A small network was trained on invented records. Each row is its activation on one of them, seen along a few directions.
After each row come some of the record's fields: S, D, F, J, Z.
Not every record has every field; a missing one is written missing.
The largest differences between rows may come from other fields.
Random noise pushes rows far along 4 fixed directions. That doesn't count. These rows show it; they differ only by the noise:
[ -60  -50  -97 -144 -312 -111   78  101   12   38  145 -171  114  212
    7 -259  -54]
[ -10 -325 -126  -21  -93 -263 -171  -38  -24   47  141  -47  -34  -10
   81   94 -253]
[-238 -339   88  -78   90 -305 -329   90   50   32  -66  243  123 -230
   16  279 -179]
[-439 -418  450   37  144 -340 -447  206  -15   15 -215  268  224 -454
  -18  408 -223]
[ -29   62 -267 -224 -255  -70  159   89   79   37  167 -131  125  355
   14 -354   46]
[-229 -167  -95 -170  169 -237 -205  101  130   26  -55  275  163  -33
   22  126  -30]

[ 121  -66  121  -25   48    0   24 -192 -183   43    8   84  -76 -287
  -20   76 -230]	S=s4 D=d2 F=f1 J=j2 Z=z2
[ 100  -35  263  263   22  138  -22  -72 -136  -35  -66  -95 -174 -251
  -12  157  -97]	S=s2 D=d2 F=f2 J=j2 Z=z1
[-384  162  562 -224 -239   13 -186  394  127   28 -287  210  472 -158
 -257   98  328]	S=s5 D=missing F=missing J=missing Z=z1
[ 190 -237  110  399  -66  -88  -71 -129 -212  -36  144 -473 -218  -25
  170  111 -259]	S=s2 D=d1 F=f1 J=j2 Z=z2
[ 124 -254 -114   -9 -306  -70 -149   -7   17   -2  116   15 -197  -55
  -32  113 -105]	S=s5 D=d2 F=f1 J=j2 Z=z1
[  14 -585 -149   47   54 -390 -293 -195  -80   31  153   72 -178 -218
  141  306 -467]	S=s1 D=d1 F=f2 J=j2 Z=z2
[  12 -110  230 -190 -395   14   50  -30 -118   67    6  102   16 -296
 -154   -2 -186]	S=s4 D=d2 F=f1 J=j2 Z=z1
[   6 -190  225  425   51   -1  -85  -27 -199  -49   41 -337 -175 -121
  113  103 -216]	S=s2 D=d1 F=f2 J=j2 Z=z1
[-174   82 -294 -390  -68 -156  141   79  195   23   46   93  277  320
   14 -292  132]	S=s1 D=d1 F=f2 J=j2 Z=z2
[-416 -276  496 -232 -490 -118  -87  308  -54    2 -127  231  217 -422
 -205  -77 -188]	S=s4 D=d1 F=f1 J=j2 Z=z1
[ 122   27  -46 -223 -223 -113 -257   42  200   98    3   79  155  -24
  -75  313  124]	S=s5 D=d1 F=f1 J=j1 Z=z1
[-145   46   15  101  108  126   67  142  -20  -85  -44   76  -72   13
   -1 -172   69]	S=s3 D=d2 F=f2 J=j2 Z=z1
[ -49 -147  149  -29  183 -106 -224  -39   29   16 -145  290   11 -316
  -38  350  -80]	S=s5 D=d2 F=f2 J=j2 Z=z2
[-125   46   28  -29  405   64  -35  -35  -19    1 -134  356  -10 -189
  -36  108    7]	S=s4 D=missing F=missing J=missing Z=z1
[-100  -53  290   49  -39 -151  -52  -13  -33   42  -97 -190  189  -83
   18  125  -74]	S=s5 D=d1 F=f2 J=j1 Z=z2
[-234  132  158   82   38   62  154  173  -25  -14  -65 -204  171  179
   13 -220  100]	S=s1 D=d1 F=f1 J=j2 Z=z1
[-144  -88  136    7 -119   33  -59  153   -6    3  -58   93   -6 -142
  -66    8  -50]	S=s1 D=d2 F=f1 J=j1 Z=z1
[-514   71  128  230  582  -18  319   75 -147  -86 -154 -148  165  203
  164 -416  -29]	S=s4 D=d1 F=f2 J=j2 Z=z1
[ 300 -262 -301 -143  -54 -178 -357 -178  145   27  115  302 -196 -241
   17  433 -148]	S=s2 D=d1 F=f2 J=j1 Z=z2
[ -51  185  229 -380 -294   75  126   57   62   32 -145  291  223 -243
 -211 -119   80]	S=s3 D=d2 F=f2 J=j1 Z=z2
[-185 -116  549  -87 -166   14 -151  131  -54  -40 -238  379   78 -636
 -212  171 -116]	S=s2 D=d2 F=f2 J=j1 Z=z2
[-335   19  609   85  145 -165 -339  249   18   41 -293  -28  444 -244
  -27  372   98]	S=s3 D=d1 F=f1 J=j1 Z=z2
[ 296   -1  -58  -61 -329  -15  -77  -60   68   28  100 -139  -41  -13
   -3  123  -21]	S=s2 D=d1 F=f1 J=j1 Z=z2
[ 203  167 -503 -440  -81  -67  -23  -83  325   83   77  206  124  279
  -37   77  253]	S=s5 D=d1 F=f1 J=j2 Z=z1
[ 155  125 -187 -286 -132  -31  -38   -9  166   26   41  145  117   77
  -44   36  151]	S=s3 D=d1 F=f1 J=j2 Z=z2
[  43   29 -168  272  235  176   75   -4  -53  -88   36  -25 -292   59
   87 -120   -5]	S=s2 D=d2 F=f2 J=j1 Z=z1
[-177 -205  380  160   32 -155 -115  -17 -186   31  -83 -149  115 -149
   17  162 -159]	S=s5 D=d2 F=f1 J=j2 Z=z2
[ 139    6 -234  -14   64  -41   47 -104  -43   14  145  -85  -60  144
   89  -76  -60]	S=s3 D=d1 F=f1 J=j2 Z=z2
[ 131  165 -203   64 -133  223  167   72   74  -68   61  -76 -157  219
   -6 -224  169]	S=s2 D=d2 F=f1 J=j1 Z=z2
[-160 -182  -89   48   77 -124  104  -28  -60  -21   53  -85  -36   74
  104 -169 -188]	S=s1 D=d1 F=f2 J=j2 Z=z1
[ 359 -241   26  236 -205 -125 -158 -268 -172   57  203 -366 -212  -43
   88  287 -248]	S=s5 D=d2 F=f2 J=j2 Z=z2
[ 375 -287 -458 -196  -10 -143 -314 -245  196   32  103  379 -299 -235
   29  475 -150]	S=s2 D=d1 F=f1 J=j2 Z=z1
[  31 -394 -402   34  550 -163 -227 -270  100  -82  -60  572 -370 -283
  107  373 -201]	S=s2 D=d2 F=f2 J=j2 Z=z1
[-204  -68  106   81  129  -46   89   32 -128  -14  -11 -104   63   -9
   71 -162 -147]	S=s4 D=d1 F=f1 J=j2 Z=z1

Here are new rows. What are their fields?
[ 233 -147 -223 -179 -454   19 -156   54  141  -23  146  180 -200  -96
 -106   91    5]	S=s2 D=d1 F=f1 J=j2 Z=z1
[ 511 -191 -104  -31 -577    7  -46 -244 -110   58  279 -202 -299 -180
  -32   96 -303]	S=s2 D=d1 F=f1 J=j1 Z=z2
[ 277  196 -673 -133   27   69   62  -43  268  -18  191   27 -152  431
   81 -114  240]	S=s2 D=d1 F=f2 J=j1 Z=z1
[  22 -210  454  231 -560   30   45   86 -253    6   78 -452  -94 -201
  -34  -87 -297]	S=s1 D=d1 F=f1 J=j2 Z=z1
[   2 -342  296    7 -104 -156    7 -277 -276   40    9   41  -63 -445
  -21  135 -457]	S=s4 D=d2 F=f2 J=j2 Z=z2
[-225 -214   52  146   88 -150   -6   49  -76  -10   10 -131  -11   -3
  105  -75 -206]	S=s1 D=d1 F=f2 J=j1 Z=z1
[ -86  215   26 -105  192 -109  105  -85   37   91  -62 -169  333  243
   56  -13  129]	S=s5 D=d1 F=f2 J=j1 Z=z2
[ -35   60  220  268  254    3 -123   13   -6  -14 -138 -183   70   17
   59  255  118]	S=s5 D=d1 F=f1 J=j2 Z=z1
[ -40 -126  116  -18 -486  -88  165   62 -137   24  167 -359   39   82
    6 -331 -227]	S=s1 D=d1 F=f2 J=j1 Z=z2
[ -19 -365 -259 -149 -128 -220 -261   23  119   32  100  240 -116 -121
   20  187 -197]	S=s1 D=d1 F=f1 J=j1 Z=z1
[-170   14  227    1   42 -204 -241  108   85   90 -129 -147  332   58
   24  291  133]	S=s5 D=d1 F=f1 J=j1 Z=z1
[  92 -330  152  -16 -230 -219 -282  -55  -58   31   60    3  -15 -307
    9  316 -267]	S=s3 D=d1 F=f1 J=j2 Z=z2
[   9   79 -150  -60 -160   60  105  100   68  -27   52  -54  -22  235
  -29 -212  146]	S=s5 D=d2 F=f1 J=j2 Z=z2
[  32 -153  165   88  234 -196 -517  -28   84   43 -142  214   53 -283
    3  666   44]	S=s5 D=d2 F=f2 J=j1 Z=z2
[-306   -1  300   46    8   36  157  176 -168  -63  -75  -34  119  -89
  -28 -335  -89]	S=s4 D=d1 F=f1 J=j2 Z=z2
[-101 -191  -30  -45  220 -153   30 -146  -78   21  -24  123  -24 -179
   80   25 -272]	S=s4 D=d1 F=f2 J=j2 Z=z1
[ -46  122  -39  405  685   51  -26  -50    8  -61 -124 -132  -62  140
  202  163   99]	S=s2 D=d1 F=f2 J=j1 Z=z2
